These are the activations of a small neural network, seen along a few directions. Each row is one input.
In each table, some parts of the input vary, and every possible input appears once, in random order.
Descriptions start from the smaller parts, as in this example, which fits no table here: one of 5 places around a ring, together with either a single point or (one of 2 separate values, together with one of 4 places along a line) or one of 11 places around a ring.
Shared parts are said once, and a part with two or three values counts as separate values.

Other details of the inputs shift rows strongly along three fixed directions, in all tables alike. That doesn't count.

Table:
R1: [ -7   3 -39  14  21  -2 -23   8 -27  26  -1]
R2: [  9 -41  83  -1 -23  15  15 -27  -3 -42  30]
R3: [  2   9 -12   6  -9 -18 -46 -17   1  16 -32]
R4: [-45 -21  -7  -9  22 -16  18  15   8 -17  33]
R5: [  9  81 -53 -35  -8 -29 -44   1  13  20 -42]
R6: [ 15 -15  42  -2  -5  18 -22   3  17   3  27]
R7: [ 15  11  -4 -13 -12 -25 -16  27  13  19   8]
R8: [  5  58 -36 -57 -10 -16 -22  12  34  27 -47]
R9: [ 35  48  -5  13 -17  10 -54 -11  -4  28 -36]
R10: [ 19  24  38 -30  -2  17   5  27  37 -17  44]
R11: [-17 -51  42  25  -5  10  20 -34 -48 -37  22]
R12: [-19  13 -74   6  26 -11  25   7   9  26 -14]
R13: [ 36   3   6   5 -29 -10 -76 -34 -26   4 -42]
R14: [ 25 -13  59   7 -17  29  -2 -23  -5   1  17]
R15: [ -2 -12  -1  12  21  -7  37  -1 -16  -2  15]
R16: [ 12  28 -27   2 -13 -25   3   3 -22  35 -18]
R17: [ 34   0  30  10 -23  31 -38 -14 -13  18 -34]
R18: [-13 -14  19 -26   5  20  45  19  60 -11  50]
R19: [-26 -72  23  39  33  11  31  14 -36 -32  59]
R20: [ 48   0  61 -46  -5  -4 -10  22  64 -16  36]
R21: [ 49 -15  79 -40 -18  27   5  18  33 -28  26]
R22: [ 23  -4  17  23 -32   7 -50 -36 -27   8 -68]
R23: [-18  -7 -25   9   5 -18 -27  -8 -24   1 -11]
R24: [-50   6 -47 -29  15 -14  47  19  41  -2  23]
R25: [ -2  24 -48   3  21  -8  -5   6  -6  33 -49]
R26: [ -6  -9  49 -38 -12   8  14  11  43 -23  11]
R27: [ 12  -3   3  41 -23  -4 -34 -56 -48  15 -54]
R28: [-17 -23 -54  41  -4 -10  23   8 -40  14  -6]
R29: [-27  53 -33 -64  40 -24  61  36  67  22  34]
R30: [  5 -81  57  68   6  27  28 -29 -77 -37  33]
R31: [-22  13 -63  16   6 -12 -23 -12 -51  23 -65]
R32: [-46  24 -47  20  40  -8  24  20   2  14   9]
R33: [  4  11   6 -32   6  21  11  27  16   6  11]
R34: [-17 -23  36  21  27   8  37  17  15 -36  43]
R35: [-24 -33   4  32  22  20  37  -7 -48  -5  34]
R36: [-46 -16 -82  33  33   9  37  10 -40  16  14]
R37: [  6   0  35 -45 -16   8  -1   5  23 -23   3]
R38: [-23 -11 -22  27   3 -10   2 -31 -55   1 -20]
R39: [ 38 -15  41   2 -49  14 -30 -36  19 -14 -20]
R40: [-46  55 -54 -41  25 -30  23  34  31  -1  14]
R41: [ 22 -60  85   3  -2  27  31  11   7 -46  33]
R42: [ 56   0  44  -7 -12   1 -48 -11  29   5 -12]
R43: [ 28  19   7 -25 -25  -7  -6  26  12  19 -20]
R44: [ 17  47 -57   5   6 -18 -62 -10   2  62 -57]
R45: [ 70  48  23 -18 -19  -7 -43   2  29   4 -28]
R46: [-16  51  -1 -42   1 -19   8  21  61  -6  13]
R47: [ 28  12  30  23 -29   0 -51 -29 -11 -10 -38]
R48: [-43 -32 -72  39  41  -8  56  13 -31   1  13]
R49: [  2  17 -27 -50  11   0  41  36  51  -1  41]
R50: [-49 -46 -50  44  12   0  26 -16 -51 -18  -1]
R51: [-10 -19 -34  40   0  22   1 -15 -30  18  -9]
R52: [ 56   2  44 -32 -56  13 -36 -26  37 -15 -17]
R53: [-29  31   1 -55   8 -19  40  12  52   2  28]
R54: [-25 -40   3  56  31  11  31  10 -52 -32  35]
R55: [-22 -29  43   9  16  18  47  -3   9 -12  45]
R56: [-22 -25 -12  39  17  19   4  -6 -33  14 -26]
R57: [-18  22 -25 -65  -3  -8  30  20  57 -14  31]
R58: [ 39 -19  48  18 -35  -1 -68 -37  -8  -6 -30]
R59: [  7   3 -24  60 -11 -15 -19   0 -61  12 -29]
R60: [-18  33 -23  -8   5 -17  -6   6   6  -6  -9]
Each input here is: one of 5 separate values, together with either a single point or one of 5 places along a line or one of 6 places around a ring.
Question: Changing only the choice among 5 separate values turns R19 into R54. The same change can be made to R23. Which row results?
Answer: R40
Question: Which other rows does R17 become when the place on the ring of 6 takes its other values? List them by row number.
Answer: R21, R25, R33, R41, R56
Question: Which other rows does R60 become when the place on the line of 5 takes its other values? List them by row number.
Answer: R5, R40, R46, R47
Question: Which other rows does R54 become when the place on the ring of 6 takes its other values? List them by row number.
Answer: R9, R10, R32, R34, R45
Question: Which other rows does R7 become when the choice among 5 separate values takes its other values? List them by row number.
Answer: R16, R28, R43, R59
Question: List by row number the other rows that have the choice among 5 separate values in common with R29.
Answer: R2, R11, R14, R15, R16, R27, R30, R35, R38, R53, R55
